Each row below holds a small network's activations on one input, seen along a few directions.
Each table varies a few parts of the input and shows all the possible inputs, shuffled.
A made-up example of a description, with smaller parts first: line(6) and (point or line(11) or (values(3) and ring(5))).
Shared parts are said once, and a part with two or three values counts as separate values.

Other details of the inputs vary at random and push rows far along two fixed directions, the same in every table; ignore that.
These rows show it; all are for the same input, with only those details redrawn:
[ 74.5  -9.7 -34.2 -14.9 -23.0 -28.4  12.9 -57.0  27.4  -6.9  23.7]
[ 1.7  2.2  2.8 -6.4  5.0  8.9 -0.1  4.9 -6.3 -5.4 -2.4]
[-24.0  -1.1 -42.4  73.6   5.7   5.3  41.2  11.2  57.3 -12.8 -18.0]
[ 1.4  2.2  2.7 -6.1  5.1  9.0  0.0  5.1 -6.2 -5.4 -2.5]
[ 1.7  2.2  2.8 -6.4  5.0  9.0 -0.1  4.9 -6.3 -5.4 -2.4]
[ 74.5  -9.7 -34.1 -15.1 -23.0 -28.3  12.8 -56.9  27.2  -6.8  23.7]

A family of inputs:
r1: [-3.5  1.2 13.1  0.7 -1.8 -6.3 -4.6  4.0 -6.2  2.4  1.4]
r2: [-5.0 -2.9  8.7  1.6 -9.8 -3.0 -7.7  5.6 -8.6  3.8  1.6]
r3: [-9.5 -4.8  6.4 -1.2 -8.3  4.9 -5.8  1.1 -8.2  0.3  6.9]
r4: [ 1.4  2.2  2.7 -6.1  5.1  9.0  0.0  5.1 -6.2 -5.4 -2.5]
r5: [-12.4  -2.1  11.8  -0.9  -2.7  -1.9  -6.1  -3.3  -6.1  -0.6   8.5]
r6: [ -2.2   7.8   3.8 -10.0   4.9  -5.2  -3.5   5.8  -2.2   3.4  -8.1]
r7: [-11.6 -12.4  -3.3   1.6   1.2  11.2 -10.5  -7.4 -10.8  29.3   8.8]
r8: [-2.3 -0.7 10.2  0.8 -5.5 -1.7 -5.5  6.4 -7.4  2.8 -0.6]
r9: [-0.2  6.3  1.9 -9.0  5.1 -2.8 -3.0 10.4 -3.0  2.6 -4.3]
r10: [ -7.8 -10.5  -0.9   4.0  -0.2   3.7 -12.5  -2.3 -11.7  32.1   3.6]
r11: [ -9.0  -2.0  11.4   3.1  -8.9  -8.1 -10.6   2.4  -7.6   3.3   2.6]
r12: [-2.4  3.1  5.1 -6.4  6.7  4.0  0.0  0.1 -6.4 -5.6 -3.6]
r13: [-7.9 -0.9 11.0 -1.7 -0.2  1.5 -2.5 -0.8 -5.5 -1.4  6.8]
r14: [ 4.9  3.8  2.8 -6.8  4.0  0.9 -2.8 12.6 -4.6  0.5 -4.8]
r15: [ -4.8   4.2  -0.4 -12.1   6.7   4.6  -1.0   5.2  -2.0  -0.8   0.9]
r16: [-32.9   1.0 -38.7  68.0   8.6  -1.5  39.1   6.1  58.9  -9.4 -20.7]
r17: [-6.0 -2.9  7.9 -2.1 -4.1  5.9 -3.5  1.2 -6.8 -0.7  4.9]
r18: [ -6.6   5.6   1.4 -13.3   6.5   2.3  -1.6   0.6  -1.2   0.1  -2.9]
r19: [ 0.4  1.7  0.7 -9.5  5.6  8.6 -0.6  7.6 -3.6 -3.0  0.2]
r20: [ 1.7  5.2  7.1 -3.7  5.0 -3.8 -2.0  5.3 -7.2 -2.1 -8.9]
r21: [-13.1  -3.9   9.0   0.1  -7.7  -0.6  -8.8  -2.9  -7.0  -0.3   8.0]
r22: [ 5.6  4.4  4.6 -3.3  3.4  1.3 -2.1 10.1 -7.0 -2.0 -7.8]
r23: [ -2.0   6.1   6.8  -7.3   5.7  -6.4  -3.0   3.8  -3.5   1.1 -10.1]
r24: [-7.8  0.0 14.0  1.7 -4.2 -9.7 -8.0  1.6 -6.6  3.2  2.9]
What is each input in this table made of?
Answer: values(2) and (point or ring(5) or ring(6))
The inputs of r21 and r11 match in every part but the values(2) part. If r19 is changed in the same way as r21 into r11, which row does it become?
Answer: r14
Which other rows does r22 become when the ring(6) part takes its other values? List them by row number.
Answer: r6, r9, r14, r20, r23
Which other rows does r22 become when the values(2) part takes its other values? List them by row number.
Answer: r4
